Each row below holds a small network's activations on one record, seen along a few directions.
Each row is followed by the record's values for the fields F, V, L, H.
The largest differences between rows may come from other fields.
In the rows, 500 means zero.
Random noise pushes rows far along 14 fixed directions. That doesn't count. These rows show it; they differ only by the noise:
294 651 546 462 674 686 437 591 443 395 509 240 366 434 550 365 557 326
 351 403 471 616 422 589 657 550 356 497 473 427 673 456 413 450
679 425 457 541 371 660 503 503 381 489 272 540 360 435 670 595 427 590
 630 367 638 510 643 655 371 743 373 596 620 429 455 484 420 497
584 612 423 440 451 713 434 485 386 462 309 508 355 387 649 377 337 505
 633 410 596 820 630 745 420 630 387 540 523 488 646 332 387 388
532 478 627 492 760 617 422 228 325 436 381 451 430 495 515 430 719 639
 436 297 545 703 445 436 691 271 461 652 568 517 568 231 295 463
587 546 487 371 523 472 363 420 629 539 458 701 616 732 468 458 462 616
 537 414 496 555 443 496 610 635 451 468 376 579 298 472 497 599
325 507 492 505 662 445 341 500 461 461 613 449 520 495 427 398 462 408
 421 720 444 633 404 438 588 479 668 542 488 640 676 549 526 507
570 628 711 405 654 204 341 548 781 296 415 524 573 694 432 590 347 552
 681 332 664 482 583 646 393 613 502 455 302 506 325 440 522 455
567 594 525 442 450 399 527 303 526 373 541 653 327 553 654 243 524 535
 672 443 487 727 589 551 576 542 530 385 428 539 583 407 446 610
562 558 667 553 403 620 531 444 506 656 414 449 508 467 503 624 518 714
 414 535 638 569 430 614 478 320 599 554 789 470 469 470 500 528
413 562 487 450 633 706 517 442 484 622 321 595 659 444 439 662 524 603
 597 437 636 662 538 503 497 367 553 700 494 510 567 347 453 253
279 755 530 458 513 549 655 625 611 563 437 549 701 566 507 552 496 612
 470 574 549 505 403 508 518 457 486 526 580 521 517 505 588 400
573 370 515 429 567 665 722 419 258 558 530 411 361 542 483 399 792 516
 408 424 264 446 342 464 690 117 544 338 593 376 250 494 345 789
598 175 399 399 689 583 657 549 433 574 348 483 390 457 546 645 504 481
 746 402 316 462 679 497 560 302 599 444 397 373 175 392 346 518
659 163 464 556 621 596 504 252 281 546 366 720 559 503 366 803 797 577
 674 302 610 336 574 288 469 418 608 743 419 480 373 519 387 489
644 374 445 522 336 474 405 497 641 618 409 691 508 574 600 648 350 630
 629 524 574 452 617 521 471 814 516 534 524 547 350 586 561 564
709 366 559 369 623 705 494 292 428 459 406 521 302 429 554 454 590 443
 686 275 501 675 634 568 606 476 515 609 435 329 449 385 363 467

455 292 552 559 569 456 664 511 533 499 572 379 369 341 646 579 503 458
 506 631 404 372 605 376 608 547 629 595 641 368 538 586 544 506
F=f2, V=v2, L=l2, H=h1
538 343 571 427 618 388 526 387 583 379 611 556 325 419 491 535 377 301
 802 587 630 554 691 559 416 610 866 627 385 406 525 663 523 495
F=f1, V=v1, L=l1, H=h1
363 702 490 431 486 484 622 430 469 331 642 617 582 545 493 260 593 369
 516 549 504 497 413 424 531 679 505 551 459 444 675 628 616 512
F=f2, V=v1, L=l1, H=h2
647 452 549 373 448 656 664 374 575 623 408 631 506 533 665 441 457 726
 558 529 449 602 529 495 626 479 497 635 707 404 349 435 511 490
F=f2, V=v2, L=l1, H=h2
711 550 631 500 301 533 567 394 426 479 549 561 524 421 534 370 517 627
 418 755 469 580 381 456 446 461 558 690 869 512 653 587 677 491
F=f2, V=v2, L=l2, H=h1
804 428 471 402 346 294 585 439 620 480 546 697 556 515 509 353 401 499
 726 608 303 536 596 379 477 503 564 373 424 484 408 506 667 523
F=f2, V=v1, L=l1, H=h2
678 582 415 647 185 444 319 523 512 545 474 532 475 362 515 443 497 480
 447 461 488 598 563 437 413 548 255 311 447 618 783 418 580 395
F=f2, V=v1, L=l2, H=h2
443 601 410 579 513 506 540 672 457 437 331 510 615 374 601 530 496 548
 470 584 466 541 538 356 454 523 270 649 586 635 720 402 580 155
F=f1, V=v2, L=l2, H=h1
796 539 676 464 559 215 436 570 611 258 443 414 370 355 487 409 310 354
 665 550 506 654 673 570 327 446 509 424 413 499 595 401 593 282
F=f1, V=v2, L=l1, H=h1
554 420 524 460 608 514 304 495 621 581 514 441 495 505 522 458 411 510
 359 522 415 593 457 395 719 548 437 531 495 568 500 410 505 465
F=f2, V=v2, L=l1, H=h1
319 384 309 546 552 669 551 715 412 646 432 366 433 299 576 577 395 380
 477 684 360 538 562 466 551 470 507 501 568 522 597 476 481 338
F=f2, V=v1, L=l2, H=h2
504 610 391 480 350 537 462 403 354 626 582 577 600 636 334 402 560 579
 380 504 479 560 277 595 449 252 552 270 450 610 379 493 421 771
F=f1, V=v1, L=l1, H=h2
402 234 386 679 550 485 362 361 414 548 500 528 432 404 590 633 677 563
 478 430 500 479 624 243 629 553 437 640 423 668 648 383 368 428
F=f1, V=v2, L=l1, H=h2
505 616 395 454 329 560 491 507 446 478 477 578 538 624 531 389 475 595
 485 436 515 520 437 632 427 635 372 433 515 519 435 516 457 632
F=f2, V=v2, L=l1, H=h2
738 585 586 439 256 578 647 507 453 468 468 496 386 330 647 334 416 525
 569 648 458 655 572 620 375 476 483 584 766 430 614 508 607 390
F=f2, V=v1, L=l2, H=h2
298 647 613 566 627 309 277 640 651 369 560 331 550 552 353 623 312 368
 464 474 738 455 511 715 301 629 606 437 329 486 558 550 525 480
F=f1, V=v2, L=l1, H=h1
478 642 523 439 490 456 468 475 602 393 456 611 589 613 591 386 360 614
 594 606 500 637 508 553 496 659 497 635 612 530 564 465 621 430
F=f2, V=v1, L=l2, H=h1
537 459 557 499 440 348 495 513 452 235 593 519 311 561 522 483 518 332
 658 413 611 319 600 623 306 770 530 477 362 447 478 767 488 658
F=f2, V=v1, L=l2, H=h2
255 603 607 727 469 94 322 465 751 468 639 377 338 633 729 421 621 735
 246 391 460 488 481 354 774 500 316 165 462 794 565 280 376 693
F=f1, V=v2, L=l2, H=h1
394 661 702 626 577 378 303 255 492 488 568 398 485 521 448 472 664 657
 269 354 710 649 393 475 586 276 472 514 514 675 706 293 339 534
F=f1, V=v1, L=l1, H=h2
497 155 231 564 510 624 282 510 455 772 455 533 567 481 484 707 422 499
 433 534 439 430 574 358 594 670 489 564 414 617 404 483 424 515
F=f2, V=v1, L=l1, H=h2
711 334 446 400 681 876 523 518 395 578 227 462 527 380 482 563 638 443
 509 244 363 539 534 377 662 424 216 675 466 340 413 281 435 219
F=f2, V=v2, L=l1, H=h1
396 578 630 588 467 354 583 260 707 600 554 553 400 591 619 506 486 688
 539 340 691 571 562 608 573 435 682 300 508 431 447 337 406 714
F=f2, V=v2, L=l1, H=h1
526 513 450 469 493 562 476 399 530 623 458 650 568 455 468 516 557 538
 577 446 468 668 577 405 592 314 515 505 393 579 578 334 495 332
F=f2, V=v1, L=l2, H=h2
517 523 434 402 476 569 743 550 548 694 479 638 615 390 516 497 388 549
 575 775 399 606 504 404 499 324 653 555 620 531 490 490 609 335
F=f1, V=v2, L=l2, H=h1
704 534 494 404 435 597 336 343 267 329 488 590 450 596 352 458 497 408
 614 271 728 502 482 793 212 668 478 553 342 447 459 588 360 650
F=f2, V=v2, L=l2, H=h2
382 466 583 516 628 564 553 411 550 570 516 419 492 437 543 504 637 538
 418 525 417 560 475 327 726 339 548 612 586 456 604 400 509 377
F=f2, V=v1, L=l2, H=h2
465 555 413 481 642 411 571 585 326 219 354 546 603 486 567 358 437 553
 601 610 420 583 534 406 377 492 373 664 557 587 641 397 516 288
F=f1, V=v2, L=l1, H=h2
669 370 536 595 346 404 682 444 446 376 480 396 197 364 735 461 520 477
 612 374 514 398 695 567 421 605 428 396 599 347 473 483 434 614
F=f1, V=v1, L=l1, H=h2
210 564 384 327 666 605 593 642 595 505 486 523 513 570 606 441 289 469
 664 584 454 627 569 692 552 595 592 576 422 487 422 493 438 446
F=f2, V=v2, L=l2, H=h2
581 625 569 583 183 613 296 403 721 743 660 491 535 345 358 539 565 443
 374 512 585 670 503 488 543 438 523 393 457 506 768 491 633 390
F=f1, V=v2, L=l1, H=h2
467 661 540 621 447 293 405 648 649 485 450 388 526 538 543 502 570 530
 281 346 447 404 457 380 613 507 190 219 397 600 527 354 539 463
F=f2, V=v1, L=l2, H=h1
332 390 387 409 693 619 289 555 438 621 536 522 759 648 171 695 386 477
 499 638 551 461 388 614 392 399 766 631 407 580 314 614 470 535
F=f2, V=v1, L=l1, H=h2
418 672 542 477 298 590 706 491 607 530 535 517 422 503 586 492 482 557
 640 400 608 545 597 773 408 445 567 361 545 333 453 481 476 588
F=f1, V=v2, L=l1, H=h2
552 620 630 342 560 292 591 657 618 295 612 507 638 612 400 372 313 349
 530 755 438 384 382 531 367 671 621 561 574 380 437 779 766 503
F=f2, V=v2, L=l2, H=h1
335 431 458 570 295 425 520 543 723 675 663 442 356 504 615 546 324 508
 572 621 494 482 634 689 490 581 740 275 504 442 435 597 525 734
F=f2, V=v1, L=l1, H=h2
808 541 610 445 290 498 350 425 736 629 543 479 453 445 523 464 346 538
 442 489 522 629 548 589 523 590 468 405 544 472 476 477 578 498
F=f1, V=v2, L=l1, H=h1
427 746 567 372 580 348 601 663 713 411 541 436 641 640 499 302 541 497
 362 531 266 474 342 344 715 401 284 363 454 510 423 450 628 424
F=f1, V=v1, L=l1, H=h2
665 670 349 535 233 666 480 680 267 411 431 519 514 417 478 278 374 367
 433 623 453 568 386 642 304 680 308 422 654 463 684 627 648 485
F=f2, V=v2, L=l2, H=h1

Here are new rows. What are their fields?
451 665 677 616 385 353 681 572 646 447 591 449 481 479 520 478 763 443
 373 503 461 345 414 291 596 399 387 357 585 449 662 593 690 443
F=f2, V=v1, L=l2, H=h1
620 254 524 371 777 393 613 468 467 298 443 566 464 631 519 427 584 417
 622 470 262 364 506 311 662 539 493 617 451 366 246 541 519 532
F=f2, V=v2, L=l2, H=h2
774 444 627 470 424 449 466 446 583 402 503 420 324 401 593 429 519 417
 541 347 478 515 627 505 561 650 359 487 468 360 544 470 532 449
F=f2, V=v2, L=l2, H=h1
473 550 388 460 635 424 564 478 300 320 365 561 397 576 573 415 544 510
 647 190 508 531 600 578 440 401 317 347 251 576 397 271 211 576
F=f1, V=v1, L=l2, H=h2
331 466 517 435 797 296 639 539 483 351 475 402 533 519 540 452 473 529
 652 573 373 539 574 482 494 213 626 485 437 547 451 310 412 422
F=f2, V=v1, L=l1, H=h2
586 576 419 450 299 524 457 498 526 567 651 692 516 610 420 327 566 396
 418 635 362 541 356 395 623 566 471 373 445 595 487 702 660 626
F=f1, V=v1, L=l2, H=h1
518 394 360 386 606 652 850 497 276 427 374 615 449 572 681 371 561 524
 594 486 343 402 477 479 568 616 428 598 621 323 286 569 442 618
F=f2, V=v2, L=l2, H=h1
533 384 317 467 430 491 629 653 495 594 387 476 341 396 759 400 229 603
 665 663 293 713 712 607 501 414 515 319 552 571 393 307 400 479
F=f1, V=v2, L=l1, H=h2
155 617 290 484 356 741 792 579 530 838 623 562 653 573 629 458 603 628
 267 673 350 418 306 401 730 440 471 418 626 550 421 578 500 638
F=f1, V=v2, L=l1, H=h2
635 614 523 413 262 833 432 463 546 725 408 492 456 487 502 566 447 596
 476 318 637 654 506 797 451 469 388 461 550 428 430 408 411 492
F=f2, V=v2, L=l2, H=h2
490 345 561 482 600 488 344 359 374 345 631 418 404 579 539 392 413 528
 475 611 541 473 462 611 454 696 667 743 648 513 484 676 436 714
F=f2, V=v1, L=l1, H=h2
539 418 691 663 376 431 381 542 675 521 536 343 443 372 535 686 433 498
 470 553 620 401 575 528 425 653 533 603 681 392 625 606 663 413
F=f2, V=v1, L=l2, H=h2
665 541 643 401 505 672 617 424 569 540 407 497 569 420 613 437 431 623
 467 570 478 625 511 475 609 526 451 777 799 350 521 422 618 283
F=f1, V=v2, L=l1, H=h2
436 491 329 614 356 538 462 741 321 509 487 439 545 407 313 591 396 289
 522 594 534 433 488 634 207 498 560 324 419 484 584 649 540 539
F=f2, V=v2, L=l1, H=h2
480 530 375 436 423 522 533 599 631 649 466 533 489 480 581 443 378 508
 578 512 337 650 595 544 567 392 448 259 405 522 453 339 512 476
F=f2, V=v1, L=l2, H=h1
361 280 526 647 644 377 349 254 549 557 640 444 289 485 591 500 418 523
 509 545 563 632 602 520 642 489 821 439 503 525 583 380 363 714
F=f2, V=v2, L=l1, H=h1
319 695 456 426 613 529 439 510 615 551 498 635 682 658 399 548 520 488
 462 393 599 520 406 468 595 555 440 540 315 570 483 482 496 438
F=f1, V=v1, L=l2, H=h1
618 464 468 533 508 654 234 336 543 825 435 480 550 462 381 545 596 589
 308 337 473 739 446 408 717 240 417 377 375 637 510 213 392 438
F=f2, V=v1, L=l1, H=h1
736 627 543 509 202 537 580 503 439 530 499 502 537 339 539 444 389 569
 439 680 587 535 479 569 286 533 459 556 747 507 640 589 614 435
F=f1, V=v2, L=l1, H=h2
